Each row below is a small network's average activation on inputs in which a field has the value named, seen along a few directions.
Related values have similar rows: they may be neighbours, one step apart, or belong to one group.
Strong random noise was added to every row along 8 fixed directions; ignore it. To show where, here is one row again and again, with new noise each time:
[ 326  228 -229 -171 -256  245  237  380 -171   68 -242   59   23  111
   90  155 -254  268  106  378  -43  123]
[  77  263  -25  479  -58 -330  231  -63  376  262 -246  -20   75 -122
  144 -149  -19  679   60  401  -51 -283]
[ 81 -28 -60 -87 -96 163 101 116  18  43 -31  76   6  52 -50  -2 -64 -23
 -43 -23  -9 -24]
[ 275   77   38  -12 -305 -305  114 -254 -120  123  574   -7  -53  401
    5  -82  167  -52  -15 -133  -49  123]
[  98   42   64  242 -160 -218  181 -205  192  194  268   70  -29  122
 -106 -216  140  130  -38  -35  -10 -134]
[  66  162 -124  103  -12 -228 -179 -161  -57  -31  104 -368   62  -23
  -13    4  239  412   31   77  -72   63]
[  87 -382  -17 -134  160  293  -71 -367  695 -378  -42 -121   39   -8
  -43 -286   83   82  111 -246 -250 -309]
[ 147  -27 -125   95   27 -221 -166 -244  118 -127  -13 -405  114 -304
   57    3  179   58  206   97 -157   22]
[  88  259  -72  139   48 -332 -148 -168 -163  106  307 -181   53  335
 -109 -110  351  481  -74 -262   93   12]
[-358   34  127  138  -70  -91   32  121  -64  297   56  131  -34   39
  -17   45  -13   74 -422  -75  104  -92]


Bupud, 11 values:
u3: [  65  156   65 -210  432 -201 -439 -157 -106 -208  -17 -337  172  535
  384  140  133  811   56  -96  -20 -168]
u4: [-371 -308  246 -145   -7   24  -74 -165  -22 -111  283  264 -223  131
  155   35  -94 -489 -209 -183  -60   32]
u2: [ -53 -194  -58 -106  220  210 -153  -27  107 -211 -120 -168   53 -330
 -179   65   40 -363   30 -205  -27   43]
u11: [ 362   78  -95  -80  254 -348  -37 -316  123 -324   38 -118   45  310
  162 -119   82   33  417 -198    6  125]
u10: [ -36  265   19  153   31   -4   13  149    3  -16 -205 -116   57  -61
   90  109 -166  486  -83  360    0   51]
u8: [  -5   64  -61  137   85  -58   35  106  -49   81 -435   77    9 -418
  146   18  -13 -174  336  257   66  -34]
u7: [-451 -372   83  -90  150  252  -86  233  -54  -70 -202  -66   49 -524
  -68  165 -190 -571 -289  -56   38   55]
u6: [-316  -53  346  194  453 -190 -515 -351   46  -87  219  -20   -7   84
 -109 -183  330   90   11 -489   83 -209]
u5: [ 265  205  -86  277  137 -611  142 -106 -258  156  155  293   72   61
    2  -49  174 -432  223 -368  266   46]
u9: [ 402  155 -341   47 -198    3  -49 -170   55 -212 -135 -393  -13 -350
 -141  -72  165   78  680  527 -179  259]
u1: [ -62  -95  142   48 -251  -83   76  -95   -7   59  194 -124  -45 -154
   96   11  -59  -89 -126  251 -109   99]
The values of Bupud form 3 separate groups.
Which other values are in the same group as u9? Give them in the order they are listed.
> u4, u11, u8, u5
Which other values are in the same group as u7? Give them in the order they are listed.
> u2, u10, u1

Gavu, 10 values:
c6: [ -39  239  139 -244   56 -536 -143  249 -562  357  103    0   73  489
  659  508 -301 -188 -456 -299  221  190]
c8: [ 212  430  154  170  116 -674   75  154 -321  385  -90  228  258  342
  596  176 -165   97    7  -79  234   -9]
c1: [-332 -252  257  287 -257  324  502   57  697  284 -178  356  -54 -148
 -138 -344 -262  112 -391  248  -46 -411]
c10: [-245  151   50    0  471  118 -202  344 -247   98 -206  178  110  255
  -18   30  -17  390 -398 -522  369 -148]
c7: [   7  426   58  361  -98 -764  -76   31 -667  484  263 -117   64  -80
  118  332  207  -95   83  184  171  238]
c9: [-573 -126 -240 -187  229  243 -557 -276  -46 -632  102 -419 -152 -245
 -439   61  452    9  -51 -145  -89  334]
c3: [ 294  253 -203  527  254 -487  -85  -98 -273  196  -63   95   52 -319
 -442 -300  512 -181  631 -268  310  -92]
c2: [-136   43  -24   -3 -225   51  -66  -77    6 -102   19  -77 -100   -6
  -47   50   79  263   53  417 -190  -11]
c4: [ 205 -241   97  105 -200  -77  265 -162  167  150  296   57   -1 -149
  -38 -184  -17 -435    9 -133  -73  -21]
c5: [ -81 -140  124  229 -260 -428  -16 -269 -232  223  594 -308  -93 -366
 -228  -10  237 -558 -124   13  -27  254]
The values of Gavu form a line.
A walk along Gavu starts at c1 and steps to its neighbour c4. Put c10, c9, c2, c5 in the order it reaches them.
> c5, c10, c2, c9
What is the length, in steps, of the shortest route from c7 to c6?
> 3
